A small network was trained on invented records. Each row is its activation on one of them, seen along a few directions.
Records have a field called P. Each example row is followed by its value.
The largest differences between rows may come from other fields.
(in the rows, 500 means zero)
Strong random noise was added to every row along 3 fixed directions; ignore it. To show where, here is one row again and again, with new noise each time:
[552 459 352 593 470 487 555 389 643 384 446 651 444 463 427 587 332 551
 537 362 432 488 501 553 509]
[558 408 512 371 445 549 571 494 557 585 541 619 371 493 534 427 432 450
 503 448 409 521 526 533 462]
[291 594 302 579 503 490 137 490 693 307 537 484 601 321 483 682 334 421
 480 545 399 344 579 456 491]
[591 495 614 453 524 403 383 483 501 457 529 470 631 568 486 478 590 357
 441 610 474 475 449 486 262]
[538 440 547 369 466 518 479 512 541 563 557 561 446 499 538 435 481 403
 478 517 419 496 518 509 405]

[349 463 541 281 357 771 513 639 383 755 697 511 347 393 671 440 438 507
 464 539 377 460 590 434 684] => p7
[485 536 626 305 491 436 322 581 481 555 616 374 608 509 538 406 629 295
 438 686 461 465 498 432 281] => p11
[588 581 372 551 493 364 405 379 722 323 455 507 603 472 379 591 352 419
 497 484 464 425 454 527 364] => p12
[421 495 377 727 509 543 615 442 428 386 438 568 489 470 459 645 437 692
 564 372 518 536 520 510 665] => p6
[368 577 538 551 609 465 288 563 473 464 471 407 574 492 546 505 560 453
 449 598 547 449 537 485 493] => p9
[474 545 472 561 476 537 489 505 388 431 580 399 661 498 430 645 533 575
 503 548 555 468 413 414 557] => p11
[294 547 502 474 501 631 417 596 413 572 562 424 486 386 596 530 517 549
 490 539 506 487 596 436 680] => p5
[288 586 439 575 635 388 174 556 601 360 415 405 600 415 534 532 556 398
 480 587 542 448 603 503 464] => p8
[563 477 589 197 313 666 561 582 480 754 683 493 382 439 576 400 449 401
 472 560 361 473 517 438 493] => p3
[682 458 504 641 400 557 773 364 308 429 571 510 641 585 366 684 501 693
 525 433 545 507 321 446 537] => p1
[540 383 505 516 562 484 615 481 550 515 392 645 332 555 524 381 489 521
 522 377 512 589 522 605 504] => p2
[238 609 464 383 494 582 116 633 486 516 680 336 610 368 588 575 477 390
 446 701 463 337 536 384 515] => p4
[533 442 152 575 390 589 693 356 773 430 437 769 238 383 415 591  96 658
 617 198 385 493 530 604 709] => p4
[294 482 540 386 426 680 439 645 310 659 665 407 489 400 616 532 573 530
 498 593 478 484 561 409 655] => p6
[319 487 446 334 429 645 345 604 532 605 650 518 394 372 609 497 413 423
 485 541 368 431 614 446 562] => p1
[577 497 431 580 500 495 718 433 534 465 405 603 419 512 436 506 421 619
 562 344 519 566 516 548 615] => p10
[611 523 518 627 514 415 469 401 553 397 427 514 601 558 435 531 520 473
 459 510 496 468 443 525 364] => p7
[608 476 545 315 437 515 548 521 552 635 549 519 429 526 521 419 466 409
 493 518 472 493 467 517 452] => p12
[576 470 513 633 578 459 666 449 457 474 376 576 432 604 477 470 512 627
 521 404 571 572 482 583 557] => p9
[833 524 489 628 433 349 672 280 584 332 414 579 636 609 313 601 432 515
 505 417 476 491 335 529 305] => p3
[466 459 431 650 664 368 479 463 644 368 293 581 413 528 480 441 482 524
 530 380 573 576 561 617 502] => p8
[214 587 495 403 500 607 255 638 480 573 603 389 516 345 631 504 493 431
 469 611 436 433 663 396 599] => p5
[568 459 468 524 520 463 722 447 587 507 402 643 357 534 454 420 407 571
 559 339 495 579 557 588 563] => p10
[419 449 478 516 560 490 435 528 514 489 481 530 435 503 545 459 516 496
 504 494 524 513 541 540 488] => p2

Here are new rows. What is P for each?
[555 339 612 448 502 611 825 535 286 691 491 602 289 615 578 349 605 653
 534 409 564 647 488 563 620] => p2
[477 442 561 371 457 625 645 581 402 707 536 541 317 503 604 392 512 559
 510 458 488 550 552 519 657] => p9
[645 578 405 646 523 355 483 362 612 307 415 500 649 557 358 635 422 510
 511 475 546 452 381 516 400] => p12
[510 493 525 437 527 475 563 518 586 547 463 562 399 495 518 386 455 464
 524 451 485 544 588 541 504] => p10
[700 498 469 653 560 318 648 366 674 345 307 612 510 587 360 474 453 504
 542 360 526 558 466 607 409] => p10
[719 455 672 424 461 429 570 444 393 510 562 485 616 645 452 463 610 398
 459 576 488 516 373 474 249] => p1
[204 565 413 548 532 573 259 590 444 451 573 407 554 350 568 611 501 515
 508 591 479 435 587 403 612] => p6
[503 499 466 535 414 592 520 484 512 533 520 529 464 461 519 548 440 546
 488 476 451 463 515 495 563] => p7
[523 552 443 482 351 633 584 462 446 518 639 499 546 429 446 657 360 588
 508 476 422 437 452 413 609] => p3
[379 514 352 346 292 770 551 556 505 651 713 541 369 323 543 602 260 588
 544 445 353 421 555 423 753] => p3
[507 429 734 349 569 493 578 614 279 691 511 413 468 595 614 305 764 453
 477 605 601 604 516 500 462] => p8
[357 515 310 679 567 468 328 467 645 320 406 541 483 417 465 609 396 540
 524 448 516 454 548 542 549] => p2
